These are the activations of a small neural network, seen along a few directions. Each row is one input.
Each table varies a few parts of the input and shows all the possible inputs, shuffled.
A made-up example of a description, with smaller parts first: one of 3 separate values, together with either a single point or one of 11 places along a line or (one of 4 places along a line, together with one of 5 places around a ring).
Shared parts are said once, and a part with two or three values counts as separate values.

Other details of the inputs shift rows strongly along three fixed directions, in all tables alike. That doesn't count.
To show where, the next rows are all for the same input, with only those details redrawn:
[-43   1  15   7 -43 -34   6   3   0  -4  20 -16  -3  28 -12]
[ -7 -43 -32   3   1  28 -69   9  -8 -38 -31   5  18 -22  34]
[-17  11  -8  18 -30 -51  14 -25 -11  27  18 -56  -6  12 -21]
[-18 -41 -22   4  -8  23 -68   5 -15 -44 -25   4  15 -16  32]
[ 15  -5 -39  15   1 -27 -11 -24  -5  28  -6 -54  -1 -18  -5]
[ 40  -9 -50  -9  31   0  15  40  57  44  -4 -12 -21 -12  -7]
[-13  -9  -6 -12  -9  -6  15  51  45   7  12  14 -18  22  -6]
[ 16 -20 -33 -17  22  18   1  65  60  10  -5  21 -19   1   2]

Table:
row 1: [-15  -2  -1 -45  -8  23  32  49  36 -20 -24  57 -21   0 -26]
row 2: [-38  14  23   0 -54 -32   9   1   8 -10  24 -19   1  18 -18]
row 3: [-16  46  32   1   1 -18  61 -39 -15  40   1 -14 -25 -10 -30]
row 4: [-22  -8  24 -20  -2  34  19  46  40  10  22  17 -24  41   6]
row 5: [  4  48  -2  36 -29 -42  64 -73 -46  40   9 -21  -7 -20 -44]
row 6: [-21   1  54 -26  27  28   6  52  54 -26  11  62  -2  41  20]
row 7: [ 14  43   4   6 -25 -70  20 -24 -15  39  42 -41   9   5 -37]
row 8: [  0  -9 -10  20 -26 -11 -56 -24 -55 -19   0 -18  37 -35  13]
row 9: [ 47  -6 -47   3  35 -17  29  19  34  45 -10 -40 -24  -5 -18]
row 10: [ 35 -14 -20 -36  41  68  -2  52  68  25   0  18 -18 -10  15]
row 11: [  1  20  17  24   6  -7  -3 -39 -13  31  17 -46   0 -23   8]
row 12: [ 21  12 -14  17  11 -11  41  31  29  31  31  16  -8   4   6]
row 13: [  5 -25  -5  -8   6  10 -74   2 -31 -54 -18  32  49 -10  28]
row 14: [ 44 -12 -37  13  42  17 -50 -28 -18 -29 -18   9  44 -34  42]
row 15: [-37   1  27 -18 -30 -27 -12   1   9 -43   6   8  16  40  -6]
row 16: [-11  31   7  15 -41 -43  36 -40 -57  24  -3  -9  -4 -14 -56]
row 17: [  8 -38  -1 -11  14  30 -11  91  20 -30  -7  69  -1  13  17]
row 18: [-41  -6  34  -7 -38 -34   7   2  -8 -40  -1  -2   2  48  -5]
row 19: [-44  18  38   0 -43  -2  35  -8 -32 -41   6  61   7   3  -8]
row 20: [-66  -1  36 -11 -63   1  16  -7 -19 -45 -16  41 -10  18 -37]
row 21: [-62  11  47 -12 -64 -39  -9  -9  -3 -48  31   3  11  40 -18]
row 22: [-15  -6  14 -39 -10  28  25  69  10 -26 -14  95  -3  -4 -20]
row 23: [  9  19  13 -29   8  14  16   6  40  21  28 -12 -16  24 -12]
row 24: [ 26 -17 -18  48  42   6 -49 -75 -63  14 -31 -70  12 -41  36]
row 25: [ 12   1 -12  28  25  32 -40 -93 -67   6 -54 -25   5 -70   8]
row 26: [-79 -29  50 -25 -40  66 -52 -36 -68 -92 -36  46  20   3  17]
row 27: [ 72 -14 -53   1  58  45 -47  10  23 -16 -14  34  26 -57  42]
row 28: [ 60  13  -8   0  71  -3  38   3  38  56  -7 -27 -24  -3   7]
row 29: [-45 -18  52   3  -8  41 -84 -24 -29 -74  -4  33  30  -5  49]
row 30: [-21  22  32  33  -2 -30  21 -37 -16  42  29 -46  -9   9   1]
row 31: [ 62   7 -30  -2  35 -31  28  22  12  45  -2 -14  -4  -3 -15]
row 32: [ 28 -12   2 -32  38  34  20  33  43  11  -9   7 -20  34   9]
row 33: [ 21 -10 -32  -8  28  69 -26 -44 -30   3 -56  -3 -12 -46  -2]
row 34: [-10   6 -13  15 -23 -44   6 -23 -10  23  11 -51  -4   7 -15]
row 35: [-18  25  36  26 -31 -49  40 -22 -25 -12  29  -3  10  40   1]
row 36: [ 56 -23 -56  50  41  10 -43 -51 -55   0 -25 -35  27 -54  39]
row 37: [  8   1  -7   6  -4 -23  18  42  10  29  23  11  -3   8 -10]
row 38: [ 21   7  -4   1   5  13  22  42  39   1  29  40   1 -10  12]
row 39: [ 51  -5 -31  -6  52  25  30  13  31  58  -4 -39 -31   8  -4]
row 40: [-19  23  35 -20  -9 -11  18 -18   7   3  24 -27  -1  53 -13]
Changing only one part turns row 38 into row 8. The same change can be made to row 5. Which row results?
> row 16
Changing only one part turns row 28 into row 32. The same change can be made to row 30. Which row results?
> row 4
Describe the family of inputs behind these rows.
> one of 5 places around a ring, together with either one of 2 separate values or one of 6 places around a ring
Which other rows does row 22 become when the choice among 2 separate values takes its other values? List them by row number.
> row 16
Which other rows does row 9 become when the place on the ring of 5 takes its other values? List them by row number.
> row 17, row 24, row 36, row 39
Which other rows does row 40 become when the place on the ring of 5 takes its other values? List them by row number.
> row 6, row 13, row 14, row 15
